W =
[[-16   1  -9   6 -22   7  15  25  16 -42  -8  -8   3]
 [ 17   0  15  18 -14 -13  -1 -11   7  11 -23 -40  -4]
 [ -4   3  -1  -4  -4   2  -1   5   6 -14  -2   4  -1]
 [-35  -5 -25  11 -28  13   5  23  25 -79 -10 -18 -12]
 [ 23  -8  12 -38  36 -23 -31 -39 -23  36  14   6 -11]
 [  2 -16  13 -39  27 -18   3  -1 -34  36  14   6   2]
 [-32 -10   4  20 -35  -7  16  25  17 -74 -28 -54 -13]
 [ 23   3  -1  20  18  13 -37 -55  25  28 -29 -23  -6]
 [  3  -4  15   6 -15 -27  16   7 -22   9  -6 -11   3]
 [-10 -16  -6 -22  13  -7  -7  -7  -7   2   6 -11  -5]
 [ -6 -23 -29 -31  36  11 -46 -61  24   0 -18 -48 -16]]
Indices start at 0.
row 0 col 0 -> -16
row 7 col 11 -> -23
row 6 col 2 -> 4
row 10 col 10 -> -18
row 2 col 10 -> -2
row 1 col 3 -> 18
row 10 col 12 -> -16
row 0 col 10 -> -8
row 1 col 4 -> -14
row 4 col 7 -> -39
row 5 col 5 -> -18
row 4 col 5 -> -23
row 8 col 12 -> 3
row 3 col 2 -> -25
row 5 col 2 -> 13
row 7 col 1 -> 3
row 8 col 3 -> 6
row 9 col 6 -> -7
row 5 col 11 -> 6
row 2 col 3 -> -4
row 5 col 4 -> 27
row 2 col 9 -> -14
row 10 col 11 -> -48
row 1 col 11 -> -40
row 0 col 1 -> 1
row 9 col 1 -> -16
row 6 col 11 -> -54
row 6 col 9 -> -74
row 6 col 3 -> 20
row 0 col 3 -> 6
row 5 col 1 -> -16
row 10 col 0 -> -6
row 0 col 12 -> 3
row 2 col 8 -> 6
row 5 col 12 -> 2

data = array([ 0.016, -0.117,  0.204, -0.076,  0.054,  0.003, -0.137,  0.037])
data[0] -> 0.016
data[2] -> 0.204
data[4] -> 0.054
data[5] -> 0.003
data[6] -> -0.137

a =
array([[-15.15, -17.94,  -7.73, -13.60,  -9.22,  -4.89,  -7.07, -11.05,
        -20.12, -14.54, -13.08,  -5.52,  -8.94, -13.29, -13.72],
       [-13.83, -11.72, -10.46, -11.38,  -2.70, -11.12,  -6.90, -11.26,
         -0.75, -15.83,  -9.34,  -5.71,  -7.94, -10.45, -13.72],
       [ -4.41,  -5.80,  -9.47,  -7.40,  -4.57, -16.61,  -9.77, -12.59,
         16.34,  -9.54,  -1.65,  -3.18,  -9.45,  -5.01,  -6.97],
       [-10.52,  -2.51, -12.23,  -9.54,  -6.39, -10.79,  -5.97,  -4.09,
         -1.77,  -8.37,  -8.66, -13.89, -10.18,  -8.02,  -1.55],
       [ -1.61, -11.11,  -4.24,  -9.47, -11.27, -10.88,  -9.95, -12.97,
         -1.50,  -8.14,  -2.02,   1.04, -11.92,  -9.07,  -0.65],
       [ -1.90,  -4.28,  -6.28,  -2.59, -13.35,  -7.22, -16.55,  -9.80,
        -12.88,  -5.19, -10.55, -14.95, -12.48, -12.07, -14.27],
       [ -9.78, -20.14, -13.99, -10.62, -14.04, -11.74, -14.51, -13.03,
          1.19, -10.50, -16.16,  -5.86,  -9.12, -11.67, -14.07],
       [ -6.20,  -3.88,  -0.41,  -7.46,  -8.65,  -1.58,  -8.09,  -7.69,
        -30.41, -10.24,  -6.66, -10.66, -10.47, -14.98,  -7.08],
       [-12.03,  -2.29,  -6.97, -10.36,  -8.45,  -4.12,  -3.52,  -2.91,
        -22.51,  -7.35,  -7.99, -15.44,  -8.40,  -8.85,  -2.33]])
a[0,0] -> -15.15
a[7,4] -> -8.65
a[0,14] -> -13.72
a[6,6] -> -14.51
a[2,13] -> -5.01
a[8] -> [-12.03, -2.29, -6.97, -10.36, -8.45, -4.12, -3.52, -2.91, -22.51, -7.35, -7.99, -15.44, -8.40, -8.85, -2.33]
a[:, 7] -> [-11.05, -11.26, -12.59, -4.09, -12.97, -9.80, -13.03, -7.69, -2.91]
a[1,11] -> -5.71
a[1,8] -> -0.75
a[1] -> [-13.83, -11.72, -10.46, -11.38, -2.70, -11.12, -6.90, -11.26, -0.75, -15.83, -9.34, -5.71, -7.94, -10.45, -13.72]
a[6] -> [-9.78, -20.14, -13.99, -10.62, -14.04, -11.74, -14.51, -13.03, 1.19, -10.50, -16.16, -5.86, -9.12, -11.67, -14.07]
a[3,13] -> -8.02
a[5,2] -> -6.28
a[0,11] -> -5.52
a[:, 4] -> [-9.22, -2.70, -4.57, -6.39, -11.27, -13.35, -14.04, -8.65, -8.45]
a[1,7] -> -11.26
a[5,1] -> -4.28
a[8,14] -> -2.33
a[5,3] -> -2.59
a[4,1] -> -11.11
a[0,1] -> -17.94
a[1,4] -> -2.70
a[0] -> [-15.15, -17.94, -7.73, -13.60, -9.22, -4.89, -7.07, -11.05, -20.12, -14.54, -13.08, -5.52, -8.94, -13.29, -13.72]
a[:, 8] -> [-20.12, -0.75, 16.34, -1.77, -1.50, -12.88, 1.19, -30.41, -22.51]
a[2,2] -> -9.47
a[4,8] -> -1.50
a[0,4] -> -9.22
a[1,6] -> -6.90
a[5,13] -> -12.07
a[:, 6] -> [-7.07, -6.90, -9.77, -5.97, -9.95, -16.55, -14.51, -8.09, -3.52]
a[1,14] -> -13.72
a[3,12] -> -10.18
a[6,10] -> -16.16
a[7] -> [-6.20, -3.88, -0.41, -7.46, -8.65, -1.58, -8.09, -7.69, -30.41, -10.24, -6.66, -10.66, -10.47, -14.98, -7.08]
a[5,5] -> -7.22
a[2,4] -> -4.57
